Each row below holds a small network's activations on one input, seen along a few directions.
In each table, some parts of the input vary, and every possible input appears once, in random order.
A made-up example of a description, with smaller parts first: one of 5 places around a ring, together with either a single point or (one of 2 separate values, together with one of 4 places along a line) or one of 11 places around a ring.
Shared parts are said once, and a part with two or three values counts as separate values.

Other details of the inputs vary at random and push rows far along two fixed directions, the same in every table; ignore that.

A family of inputs:
row 1: [-20  91 -39  71  25 -56 -41 -12  12  97   3 -44 -14]
row 2: [ 65 -34   2 -34 -16  -7   9  28 -20 -61  16  28 -10]
row 3: [ 67 -26   6  69   6 -20  20  11 -38  -3  35  35 -11]
row 4: [ 68 -21 -18  -3  -8  17  -2  18 -21 -58  33  14 -18]
row 5: [ 42 -52  -7   5 -13  23  19  19 -21 -51  23   8 -25]
row 6: [ 48 -28  25  59  25  -6  27   7 -34 -26  23  36   8]
row 7: [-59  15  12   2  28  29   9 -16   9  14 -11 -12  33]
row 8: [ 37 -52  19  21 -18  16  23  11 -19 -30  37  39  -5]
row 9: [-55  -4  21 -39 -25  19  11 -49  -8  28 -44  24  25]
row 10: [-71 -12  10 -48 -23  47  15 -51 -20  15 -43   7  25]
row 11: [ 53  29   4  92  45 -90  -6  10 -28  25  -6 -24  -9]
row 12: [-38  69 -31  35   3 -30 -43 -10  28  71   9 -40 -14]
row 13: [-75 -21  32 -36  27  31  29 -13   3  -8 -42 -33  49]
row 14: [-35   4  11 -85 -19  40  -7  -3  53 -15 -10  11  23]
row 15: [ 72 -18 -24  -9  -7 -12  -3  28 -38 -58  24   4 -24]
row 16: [-47 -15  16 -76 -21  35  -1  10  54  -6 -21   2   5]
row 17: [ -5  86 -51  27   9 -57 -63  12  39  64  -7 -55 -45]
row 18: [-46 -10  12 -53 -19  23   3   1  50   5 -17   0   6]
Description of these inputs: one of 2 separate values, together with either a single point or one of 8 places along a line.
The inputs of row 18 and row 5 match in every part but the choice among 2 separate values. If row 6 is changed in the same way as row 18 into row 5, which row does it become?
> row 7
Which other rows does row 1 become when the choice among 2 separate values takes its other values? List them by row number.
> row 3

A family of inputs:
row 19: [-27 -32  30 -27  23  29  30   2   4 -33 -15  -9  32]
row 20: [-57   8  18  -1  30  16   9   3  20  14 -14 -26  29]
row 21: [-84  39   0  11   9   6  -8 -27  32  70 -16 -19  20]
row 22: [-49 -12  18  -2  -4  35  21 -20  14  22   0   9  23]
row 23: [ 11 -64  30   0  28  28  44  13 -33 -63  -1   5  21]
row 24: [ -3 -39  19  31  16  28  27   6 -15 -11  19  10  15]
row 25: [-44  11  13 -50  15   8  -2   7  43  -1 -22 -18  21]
row 26: [-69  49  -3 -19  12 -23 -16 -32   2  53 -51 -36  20]
row 27: [  9 -17   7   7  22  -8  18   0 -36 -24 -21 -10  15]
row 28: [ 96 -68   1  -1 -24   0  25  20 -64 -80  20  34 -29]
row 29: [-45 -47  30 -29 -18  57  32 -13  13 -13   7  30  29]
row 30: [ -3 -33   5 -63  -3  39   9  23  22 -58   7  -4   6]
row 31: [-57  -8  -3 -78 -43  64  -3 -19  33   0  -5  17   7]
row 32: [104  21 -37  76  15 -53 -27  49 -13 -19  56 -11 -52]
row 33: [-42   7  16 -34  11  19   2  15  44   3  -6  -9  20]
row 34: [-37  14   2 -46 -21  13  -8 -26  12  24 -29  11   9]
row 35: [ -97  -11   14 -100  -43   75    3  -28   51   12  -28   14   24]
row 36: [ 12 -20   5  13 -12  14  13   4   3   0  25  30  -6]
row 37: [ 48   5  -5  30   1 -46  -4  -4 -44  -6  -4   2 -13]
row 38: [ 31  64 -32  36  24 -71 -45  23  29  28   2 -44 -34]
row 39: [ 80 -72  15  46 -21  17  36  -1 -70 -57  37  61 -15]
row 40: [ 23 -58  24 -17  -6  22  40 -10 -56 -50 -11  22  15]
row 41: [ 23  80 -50   8  -7 -68 -57   0   6  43  -6 -36 -38]
row 42: [ -5  36  -7   2  17 -42 -17  -3   4  16 -26 -26   8]
row 43: [-14 -35  10 -76 -14  32  13   9  12 -47 -23   0  14]
row 44: [ 28 -26  -4 -22 -32  14   1  -7 -20 -23  -1  24 -17]
row 45: [ -6 -38   2 -38 -18  56   8  20  27 -32  32  15   2]
row 46: [ -82   -1   19 -105  -20   36    5  -23   28    6  -49   -1   35]
row 47: [-40  14   6 -15   3  14  -8   5  46  31   5  -2  12]
row 48: [  7  72 -25  46   1 -66 -43 -27  -7  66 -17 -16 -18]
row 49: [-50  10  14   6  14  19   4  -8  30  35  -1 -13  24]
row 50: [ 25  80 -51   9   9 -68 -55  13  20  32  -8 -45 -31]
row 51: [ 86 -77   3  35 -25  25  32  26 -36 -62  56  51 -31]
row 52: [  6  72 -31  45  -6 -51 -41 -16  11  71   1  -1 -29]
row 53: [ -8  69 -12  63  40 -55 -27   8  22  57   0 -45  -3]
row 54: [ 82  12 -18 107   3 -48  -3  -9 -60  18  29  19 -36]
row 55: [ 22  80 -52  19 -16 -55 -60 -12   8  55  -1 -21 -42]
row 56: [-20  61 -21  62   9 -39 -25 -29 -10  73 -11 -14 -12]
row 57: [-31  11  10  12   8   4  -6   0  29  27   9  -5  14]
row 58: [-12  26  -1   0  22 -26  -2  -9  -4  13 -31 -28  16]
row 59: [ 85 -76  14  18  -2  23  32  49 -27 -87  47  28 -20]
row 60: [ 24 -52  20   0 -14  29  34 -21 -54 -33  -5  34   9]
row 61: [ 46 -47   4  15 -10  22  12  29   0 -36  41  22 -17]
row 62: [ 13  13  -6 -17   8 -24  -6   8   1  -7 -18  -8   1]
row 63: [ -5  14   9  22  22 -14  -4  15  17   5   7 -15   9]
row 64: [ 87   7 -38  70 -13 -31 -18  23 -18  -3  61  16 -53]
row 65: [-100   -7   35  -86   12   44   13  -10   54   -8  -40  -21   53]
row 66: [ 38 -36   6  35  -2   2  22 -18 -68 -20  -2  25  -4]
What do these inputs look like to the network?
> one of 6 places along a line, together with one of 8 places around a ring
The inputs of row 24 and row 23 match in every part but the place on the ring of 8. If row 61 is changed in the same way as row 24 into row 23, which row does it become?
> row 38

A family of inputs:
row 67: [ -3 -35  19  12   6   9  25  -3 -21 -15 -10   3   5]
row 68: [ -1 -32   6   0 -10  22  13   9   3 -15   9   4 -10]
row 69: [-113   10   18  -59    6   37    4  -26   36   32  -47  -33   42]
row 70: [  9 -22  -6  -6 -32  28   6 -16 -20  -5  12  30 -11]
row 71: [  4 -29  27   9   6   4  24  -2 -16 -10  -4  20  15]
row 72: [ 18 -14   8 -28  -7   4   5   9   5 -29   4  17   5]
row 73: [  7 -22  21   7  13  16  22  -6 -23 -22   3  17  23]
row 74: [ 20  43 -16  49   5 -47 -27   9  18  44  16  -6 -24]
row 75: [-110   13    5  -70   -9   50   -7  -14   60   31  -28  -30   27]
row 76: [ 40  15 -10   3   5 -19 -13  12  -4 -16  12   2  -8]
row 77: [ 20  49 -29  47  16 -31 -29   7   6  30  21 -15 -18]
row 78: [ 17 -14 -10 -30 -33  13  -1 -13 -22 -17  -4  23 -12]
row 79: [ 21 -22  11 -25 -10   1   7  14   3 -26   1  17  -2]
row 80: [-51  48 -10  -1  -9 -13 -19 -43   0  63 -32  -8   8]
row 81: [ 10 -27   3 -25 -10   7   7  13   0 -30  -7  -2 -11]
row 82: [ 19   2 -15  26   5   1  -3  11  -8  -5  23  -8 -13]
row 83: [  8 -13   6  -3  -2  26   7   5   4 -17  22  17   7]
row 84: [ 5 11 -1 13 -1 -5 -6  4 16 10 17 10 -1]
row 85: [ 10 -37  11   0 -13  18  16  11   5 -15  13  15  -7]
row 86: [  1 -21  24   6   9   7  22  -7 -14 -13  -1  20  22]
row 87: [ 14  50 -17  56  31 -44 -18  -7 -15  34   0 -19  -2]
row 88: [ 13 -26  -3 -24  -6  11   5  14  -8 -35  -1  -7  -7]
row 89: [ 13   2  -3  36  20 -12   7  -2 -30  -2   3 -12   2]
row 90: [ 32   7 -19   2   5 -14  -9  14 -12 -20   9 -14 -15]
row 91: [  2 -35  23  10   3   5  26  -3 -16 -10  -9  11   9]
row 92: [  1  40 -16   0  -1 -44 -28   6  28  33 -15 -24 -19]
row 93: [ -4  59 -27  -5  13 -30 -35   3  21  24  -7 -27  -6]
What do these inputs look like to the network?
> one of 3 separate values, together with either a single point or one of 8 places around a ring
The inputs of row 85 and row 92 match in every part but the choice among 3 separate values. If row 68 is changed in the same way as row 85 into row 92, which row does it become?
> row 81
Which other rows does row 93 become when the choice among 3 separate values takes its other values? List them by row number.
> row 77, row 87
Which other rows does row 67 become when the place on the ring of 8 takes its other values? List them by row number.
> row 69, row 71, row 73, row 86, row 87, row 89, row 91
